These are the activations of a small neural network, seen along a few directions. Each row is one input.
Each table varies a few parts of the input and shows all the possible inputs, shuffled.
Descriptions start from the smaller parts, as in this example, which fits no table here: one of 4 places along a line, together with either a single point or (one of 2 separate values, together with one of 5 places around a ring) or one of 11 places around a ring.
Shared parts are said once, and a part with two or three values counts as separate values.
In the rows, 128 means zero.

Rows:
x1: [155 169 146  97 142  94 110 111 105 122 173 133 125  99]
x2: [117 146 149 113 130  96 152 136 133 135 162 167 134  84]
x3: [137 130 112 133 134 114 115 118 139  83 125 103  96 161]
x4: [131 126  78 160 114 147 163 132 144 135 121  96 134 168]
x5: [123 146 127 142  97 138 119  82 172  98 122 113 122 127]
x6: [152 143 142 107 145 124 170 141 124 131 158 153 152  92]
x7: [173 132 155 104 159  84 109 115 110 142 153 125 107 134]
x8: [143 128  76 168 137 144 135 140 140 115 115 121 108 159]
x9: [ 32  99 149 101 116 156  51 159  70 116  97 115 163 121]
x10: [100 107 118 157 122 110 147 133 172 106 109 122 115 141]
x11: [111 136 117 151  92 119 146 109 176 114 103 144 129 126]
x12: [ 57 105 113  99  54 159  40 156  80  88  83 116 164 102]
x13: [142 125 124 164 126 151 156 126 133 167 135 114 135 166]
x14: [149 156 121  99 121 147 169 143 112 146 175 147 148 110]
x15: [159 151  75 157 104 157 138 107 137 123 100 147 117 146]
x16: [ 51 122 162  65 137 140  64 179  65 142  95 115 156  89]
x17: [148 147  76 147  87 158 167 102 145 142 111 121 145 153]
x18: [ 35  79 106  96 104 151  40 180  78  76  89 109 163 124]
x19: [149 129  95 150 101 136 167 106 155 117  88 139 138 139]
x20: [151 130 118 169 147 147 134 130 126 149 130 137 114 159]
x21: [ 48 144 157  63 112 147  78 185  42 121 104 119 146  51]
x22: [132 107 100 163 136 123 165 130 160 113 102 104 135 146]
x23: [172 123 133 109 139 138 151 152 123 175 151 136 130 140]
x24: [177 135 137 127 160 135 129 147 127 163 150 145 126 126]
x25: [113  99 151 155 137 109 150 122 146 141 119 145 110 145]
x26: [135 111 166 123 148  88 142 137 148 158 142 155 121 111]
x27: [124 105 158 143 145 122 123  92 141 129 141 113 104 143]
x28: [161 164 117 111 146 142 143 138 111 136 169 163 138 100]
x29: [111 114 128 147 130 129 121 103 170  92 129  89 107 140]
x30: [149 163 114 127 100 127 112  93 139  91 112 125 106 149]
x31: [143 103 138 160 149 127 163 126 140 147 115 130 127 152]
x32: [133 148 149 103 143 103 119 101 122 131 172 139 118  87]
x33: [172 104 153 113 163 113 157 148 138 157 133 146 131 122]
x34: [145 137 154 145 143 109 118 101 122 127 142 108 111 152]
x35: [149 115 165 113 160  96 115 102 135 152 155 124 105 116]
- What do these inputs look like to the network? => one of 5 places along a line, together with either a single point or one of 6 places around a ring
- Start at x28 and move only the place on the line of 5, one step at a time. The first step leads to x24. Which rows follow, in order? => x20, x8, x15
- Which other rows agree with x2 in the place on the line of 5? List them by row number. => x1, x6, x14, x21, x28, x32
- Change only the place on the line of 5 in x17. List by row number the other rows that result. => x4, x13, x14, x23

Rows:
x36: [ 40  55 187 135 127  64  15  95 159  57  75  96  81 145]
x37: [189 138  80 175 142 120 233 136 179 147 139 164 118 152]
x38: [165 113 184 183 189  54 138  28 209  99 178  69  50 180]
x39: [ 78 179 148  21 116 123  51 171  36  92 140 135 147  33]
x40: [ 46 106  90 147 103 183 130 172 113 120  92 130 144 130]
x41: [ 79  85 124 100 131 161  81 194  65 148 109 105 152 147]
x42: [216 159  29 176  75 162 207  84 206 110 105 120 129 177]
x43: [215 131 129 160 185 124 171 137 138 178 149 155 108 161]
x44: [ 80 100 176  62 136 128 101 180  79 145 133 123 187  66]
x45: [178 195 159  87 137 118 126 103  99 158 210 176 130  71]
x46: [ 63 132  45 168  35 200  91 120 113  78  37  95 160 167]
x47: [185 143 184 122 161  99 193 117 141 204 168 168 129 107]
- What do these inputs look like to the network? => one of 2 separate values, together with either a single point or one of 5 places along a line
- Changing only the choice among 2 separate values turns x40 into x37. The same change can be made to x39. Which row results? => x45

Rows:
x48: [ 86 121 191  78 154  83  74 151  91 125 156 108 136  70]
x49: [199 177 124 120 138 116 171 114 125 171 168 156 128 116]
x50: [ 48 101 110 162  80 154  60  87 127  90  80  74 124 172]
x51: [171 139  41 164 104 155 196 138 167 104 121 125 126 186]
x52: [171 100 134 169 169 151 194 166 126 201 137 158 168 148]
x53: [136 117  95 210 108 120 187  50 224 104 126 110 101 194]
x54: [ 94 135 151  59 121 116  78 139  81 109 125 143 158  62]
x55: [160 136  71 185 119 147 201  96 199  96 100  94 118 173]
x56: [ 77 105  48 117  72 185  68 174  86  79  82 106 153 154]
x57: [ 69 112  81 138  89 179  78 136 103  82  59  65 145 147]
x58: [ 80 166 125  85 102 165 101 162  79 122 135 169 153  62]
x59: [187 196 116 138 126 144 182 124 113 168 166 172 118 114]
x60: [ 71 108 200  76 188  75  86 168  73 123 162 130 111  88]
x61: [ 98 129 187  66 122 109  82 138  99 111 153 123 148  75]
x62: [208 133 173 133 186  80 150  96 165 180 187 126 101 123]
x63: [196 121 183 134 225  85 145 112 149 176 201 150  74 137]
x64: [210 149 174 127 153 100 162  89 154 160 184 134 111 128]
x65: [155  93  75 221 100 110 177  86 229  90  74 136  81 185]
x66: [201 162 141 113 146 100 166  90 131 161 160 147 122 117]
x67: [ 62  96 102 161  81 143  46 131 134  73  20 107 118 185]
x68: [ 89 148 139  67 111 137  88 156  85 117 135 154 160  62]
x69: [ 49  72 155  91 120 164 123 210  76 174  86 127 164 118]
- What do these inputs look like to the network? => one of 2 separate values, together with either a single point or one of 4 places along a line or one of 6 places along a line
- Changing only the choice among 2 separate values turns x63 into x60. The same change can be made to x49. Which row results? => x68

Rows:
x70: [134 137  57 140  80 160 132 114 151  90 104 103 151 157]
x71: [159 129  92 146 110 151 169 146 139 141 107 126 135 157]
x72: [132 107 164 135 141 117 131 130 143 134 131 122 125 132]
x73: [103 113 100 165 119 127 135 126 153 107 116 131 115 159]
x74: [ 72 118 147  68 113 144  82 181  59 120 108 139 156  91]
x75: [149 130 131 149 149 116 156 127 136 157 144 149 132 139]
x76: [140  99 149 122 160 104 122 144 125 128 129 117 109 140]
x77: [163 144 108 148 125 152 176 134 123 170 122 127 148 148]
x78: [187 172 122 128 150 133 155 111 136 150 161 162 116 111]
x79: [147 117 121 157 128 112 157 134 148 129 122 147 112 153]
x80: [114 114  85 161 105 158 151 129 145 112 113 123 118 152]
x81: [159 137 119 152 136 147 174 127 127 164 131 143 133 132]
x82: [116 133  97 159 105 122 126  97 154  79 106 124 122 148]
x83: [143 116 153 123 136 109 152 114 136 164 142 137 130 120]
x84: [ 95 108 125 145 113 121 125 117 150 123 100 115 109 145]
x85: [162 149 180 105 161 106 124 106 137 144 190 141 127  99]
x86: [145 107 160 116 169 105 132 130 110 150 159 117 124 125]
x87: [191 179 113 125 142 135 156 121 131 156 150 145 130 126]
x88: [ 96 103 132 139 149 122  96 132 126 115 112  95  99 156]
x89: [172 140 167  94 169  87 125 120 116 135 193 132 107 106]
x90: [ 66 135 154  59 131 145 110 174  58 133 133 137 169  70]
x91: [156 124 105 157 123 146 170 138 143 135 112 144 119 141]
x92: [ 97 165 151  56 133 111 111 179  74 130 169 142 153  33]
x93: [109 122 125 134 139 115  87 111 132  87 103  92 111 143]
x94: [130 135  80 157  86 154 140 100 147  85 104 118 125 141]
x95: [118 117  68 148  89 166 150 137 144 119 113 105 136 170]
x96: [ 40 108 135  86  96 164  37 172  55 120  92 128 150 110]
x97: [ 59 120 124  90  84 154  23 162  63 107  85 124 164  94]
x98: [141 107 140 129 134 106 141 132 159 138 113 139 124 129]
x99: [170 150 159  99 149  97 134 100 147 150 168 155 116 100]
x100: [104 129 143 147 108 126 101  93 143  91 107  96 121 136]
x101: [177 163 138 126 154 102 143 108 140 143 173 165 109 123]
x102: [135 115 171 127 158 119 135 121 131 159 160 125 148 116]
x103: [108 128 119 137 105 115 113  92 162  94  90 114 123 132]
x104: [ 88 108 143 151 129 132 108 120 138 121 117 100 115 147]
- What do these inputs look like to the network? => one of 5 places along a line, together with either a single point or one of 6 places along a line
- Changing only the place on the line of 5 turns x77 into x95. The same change can be made to x83. Which row results? => x84
- Which other rows agree with x72 in the place on the line of 5? List them by row number. => x71, x74, x76, x79, x91, x98
- Change only the place on the line of 6 in x70. List by row number the other rows that result. => x82, x93, x94, x100, x103
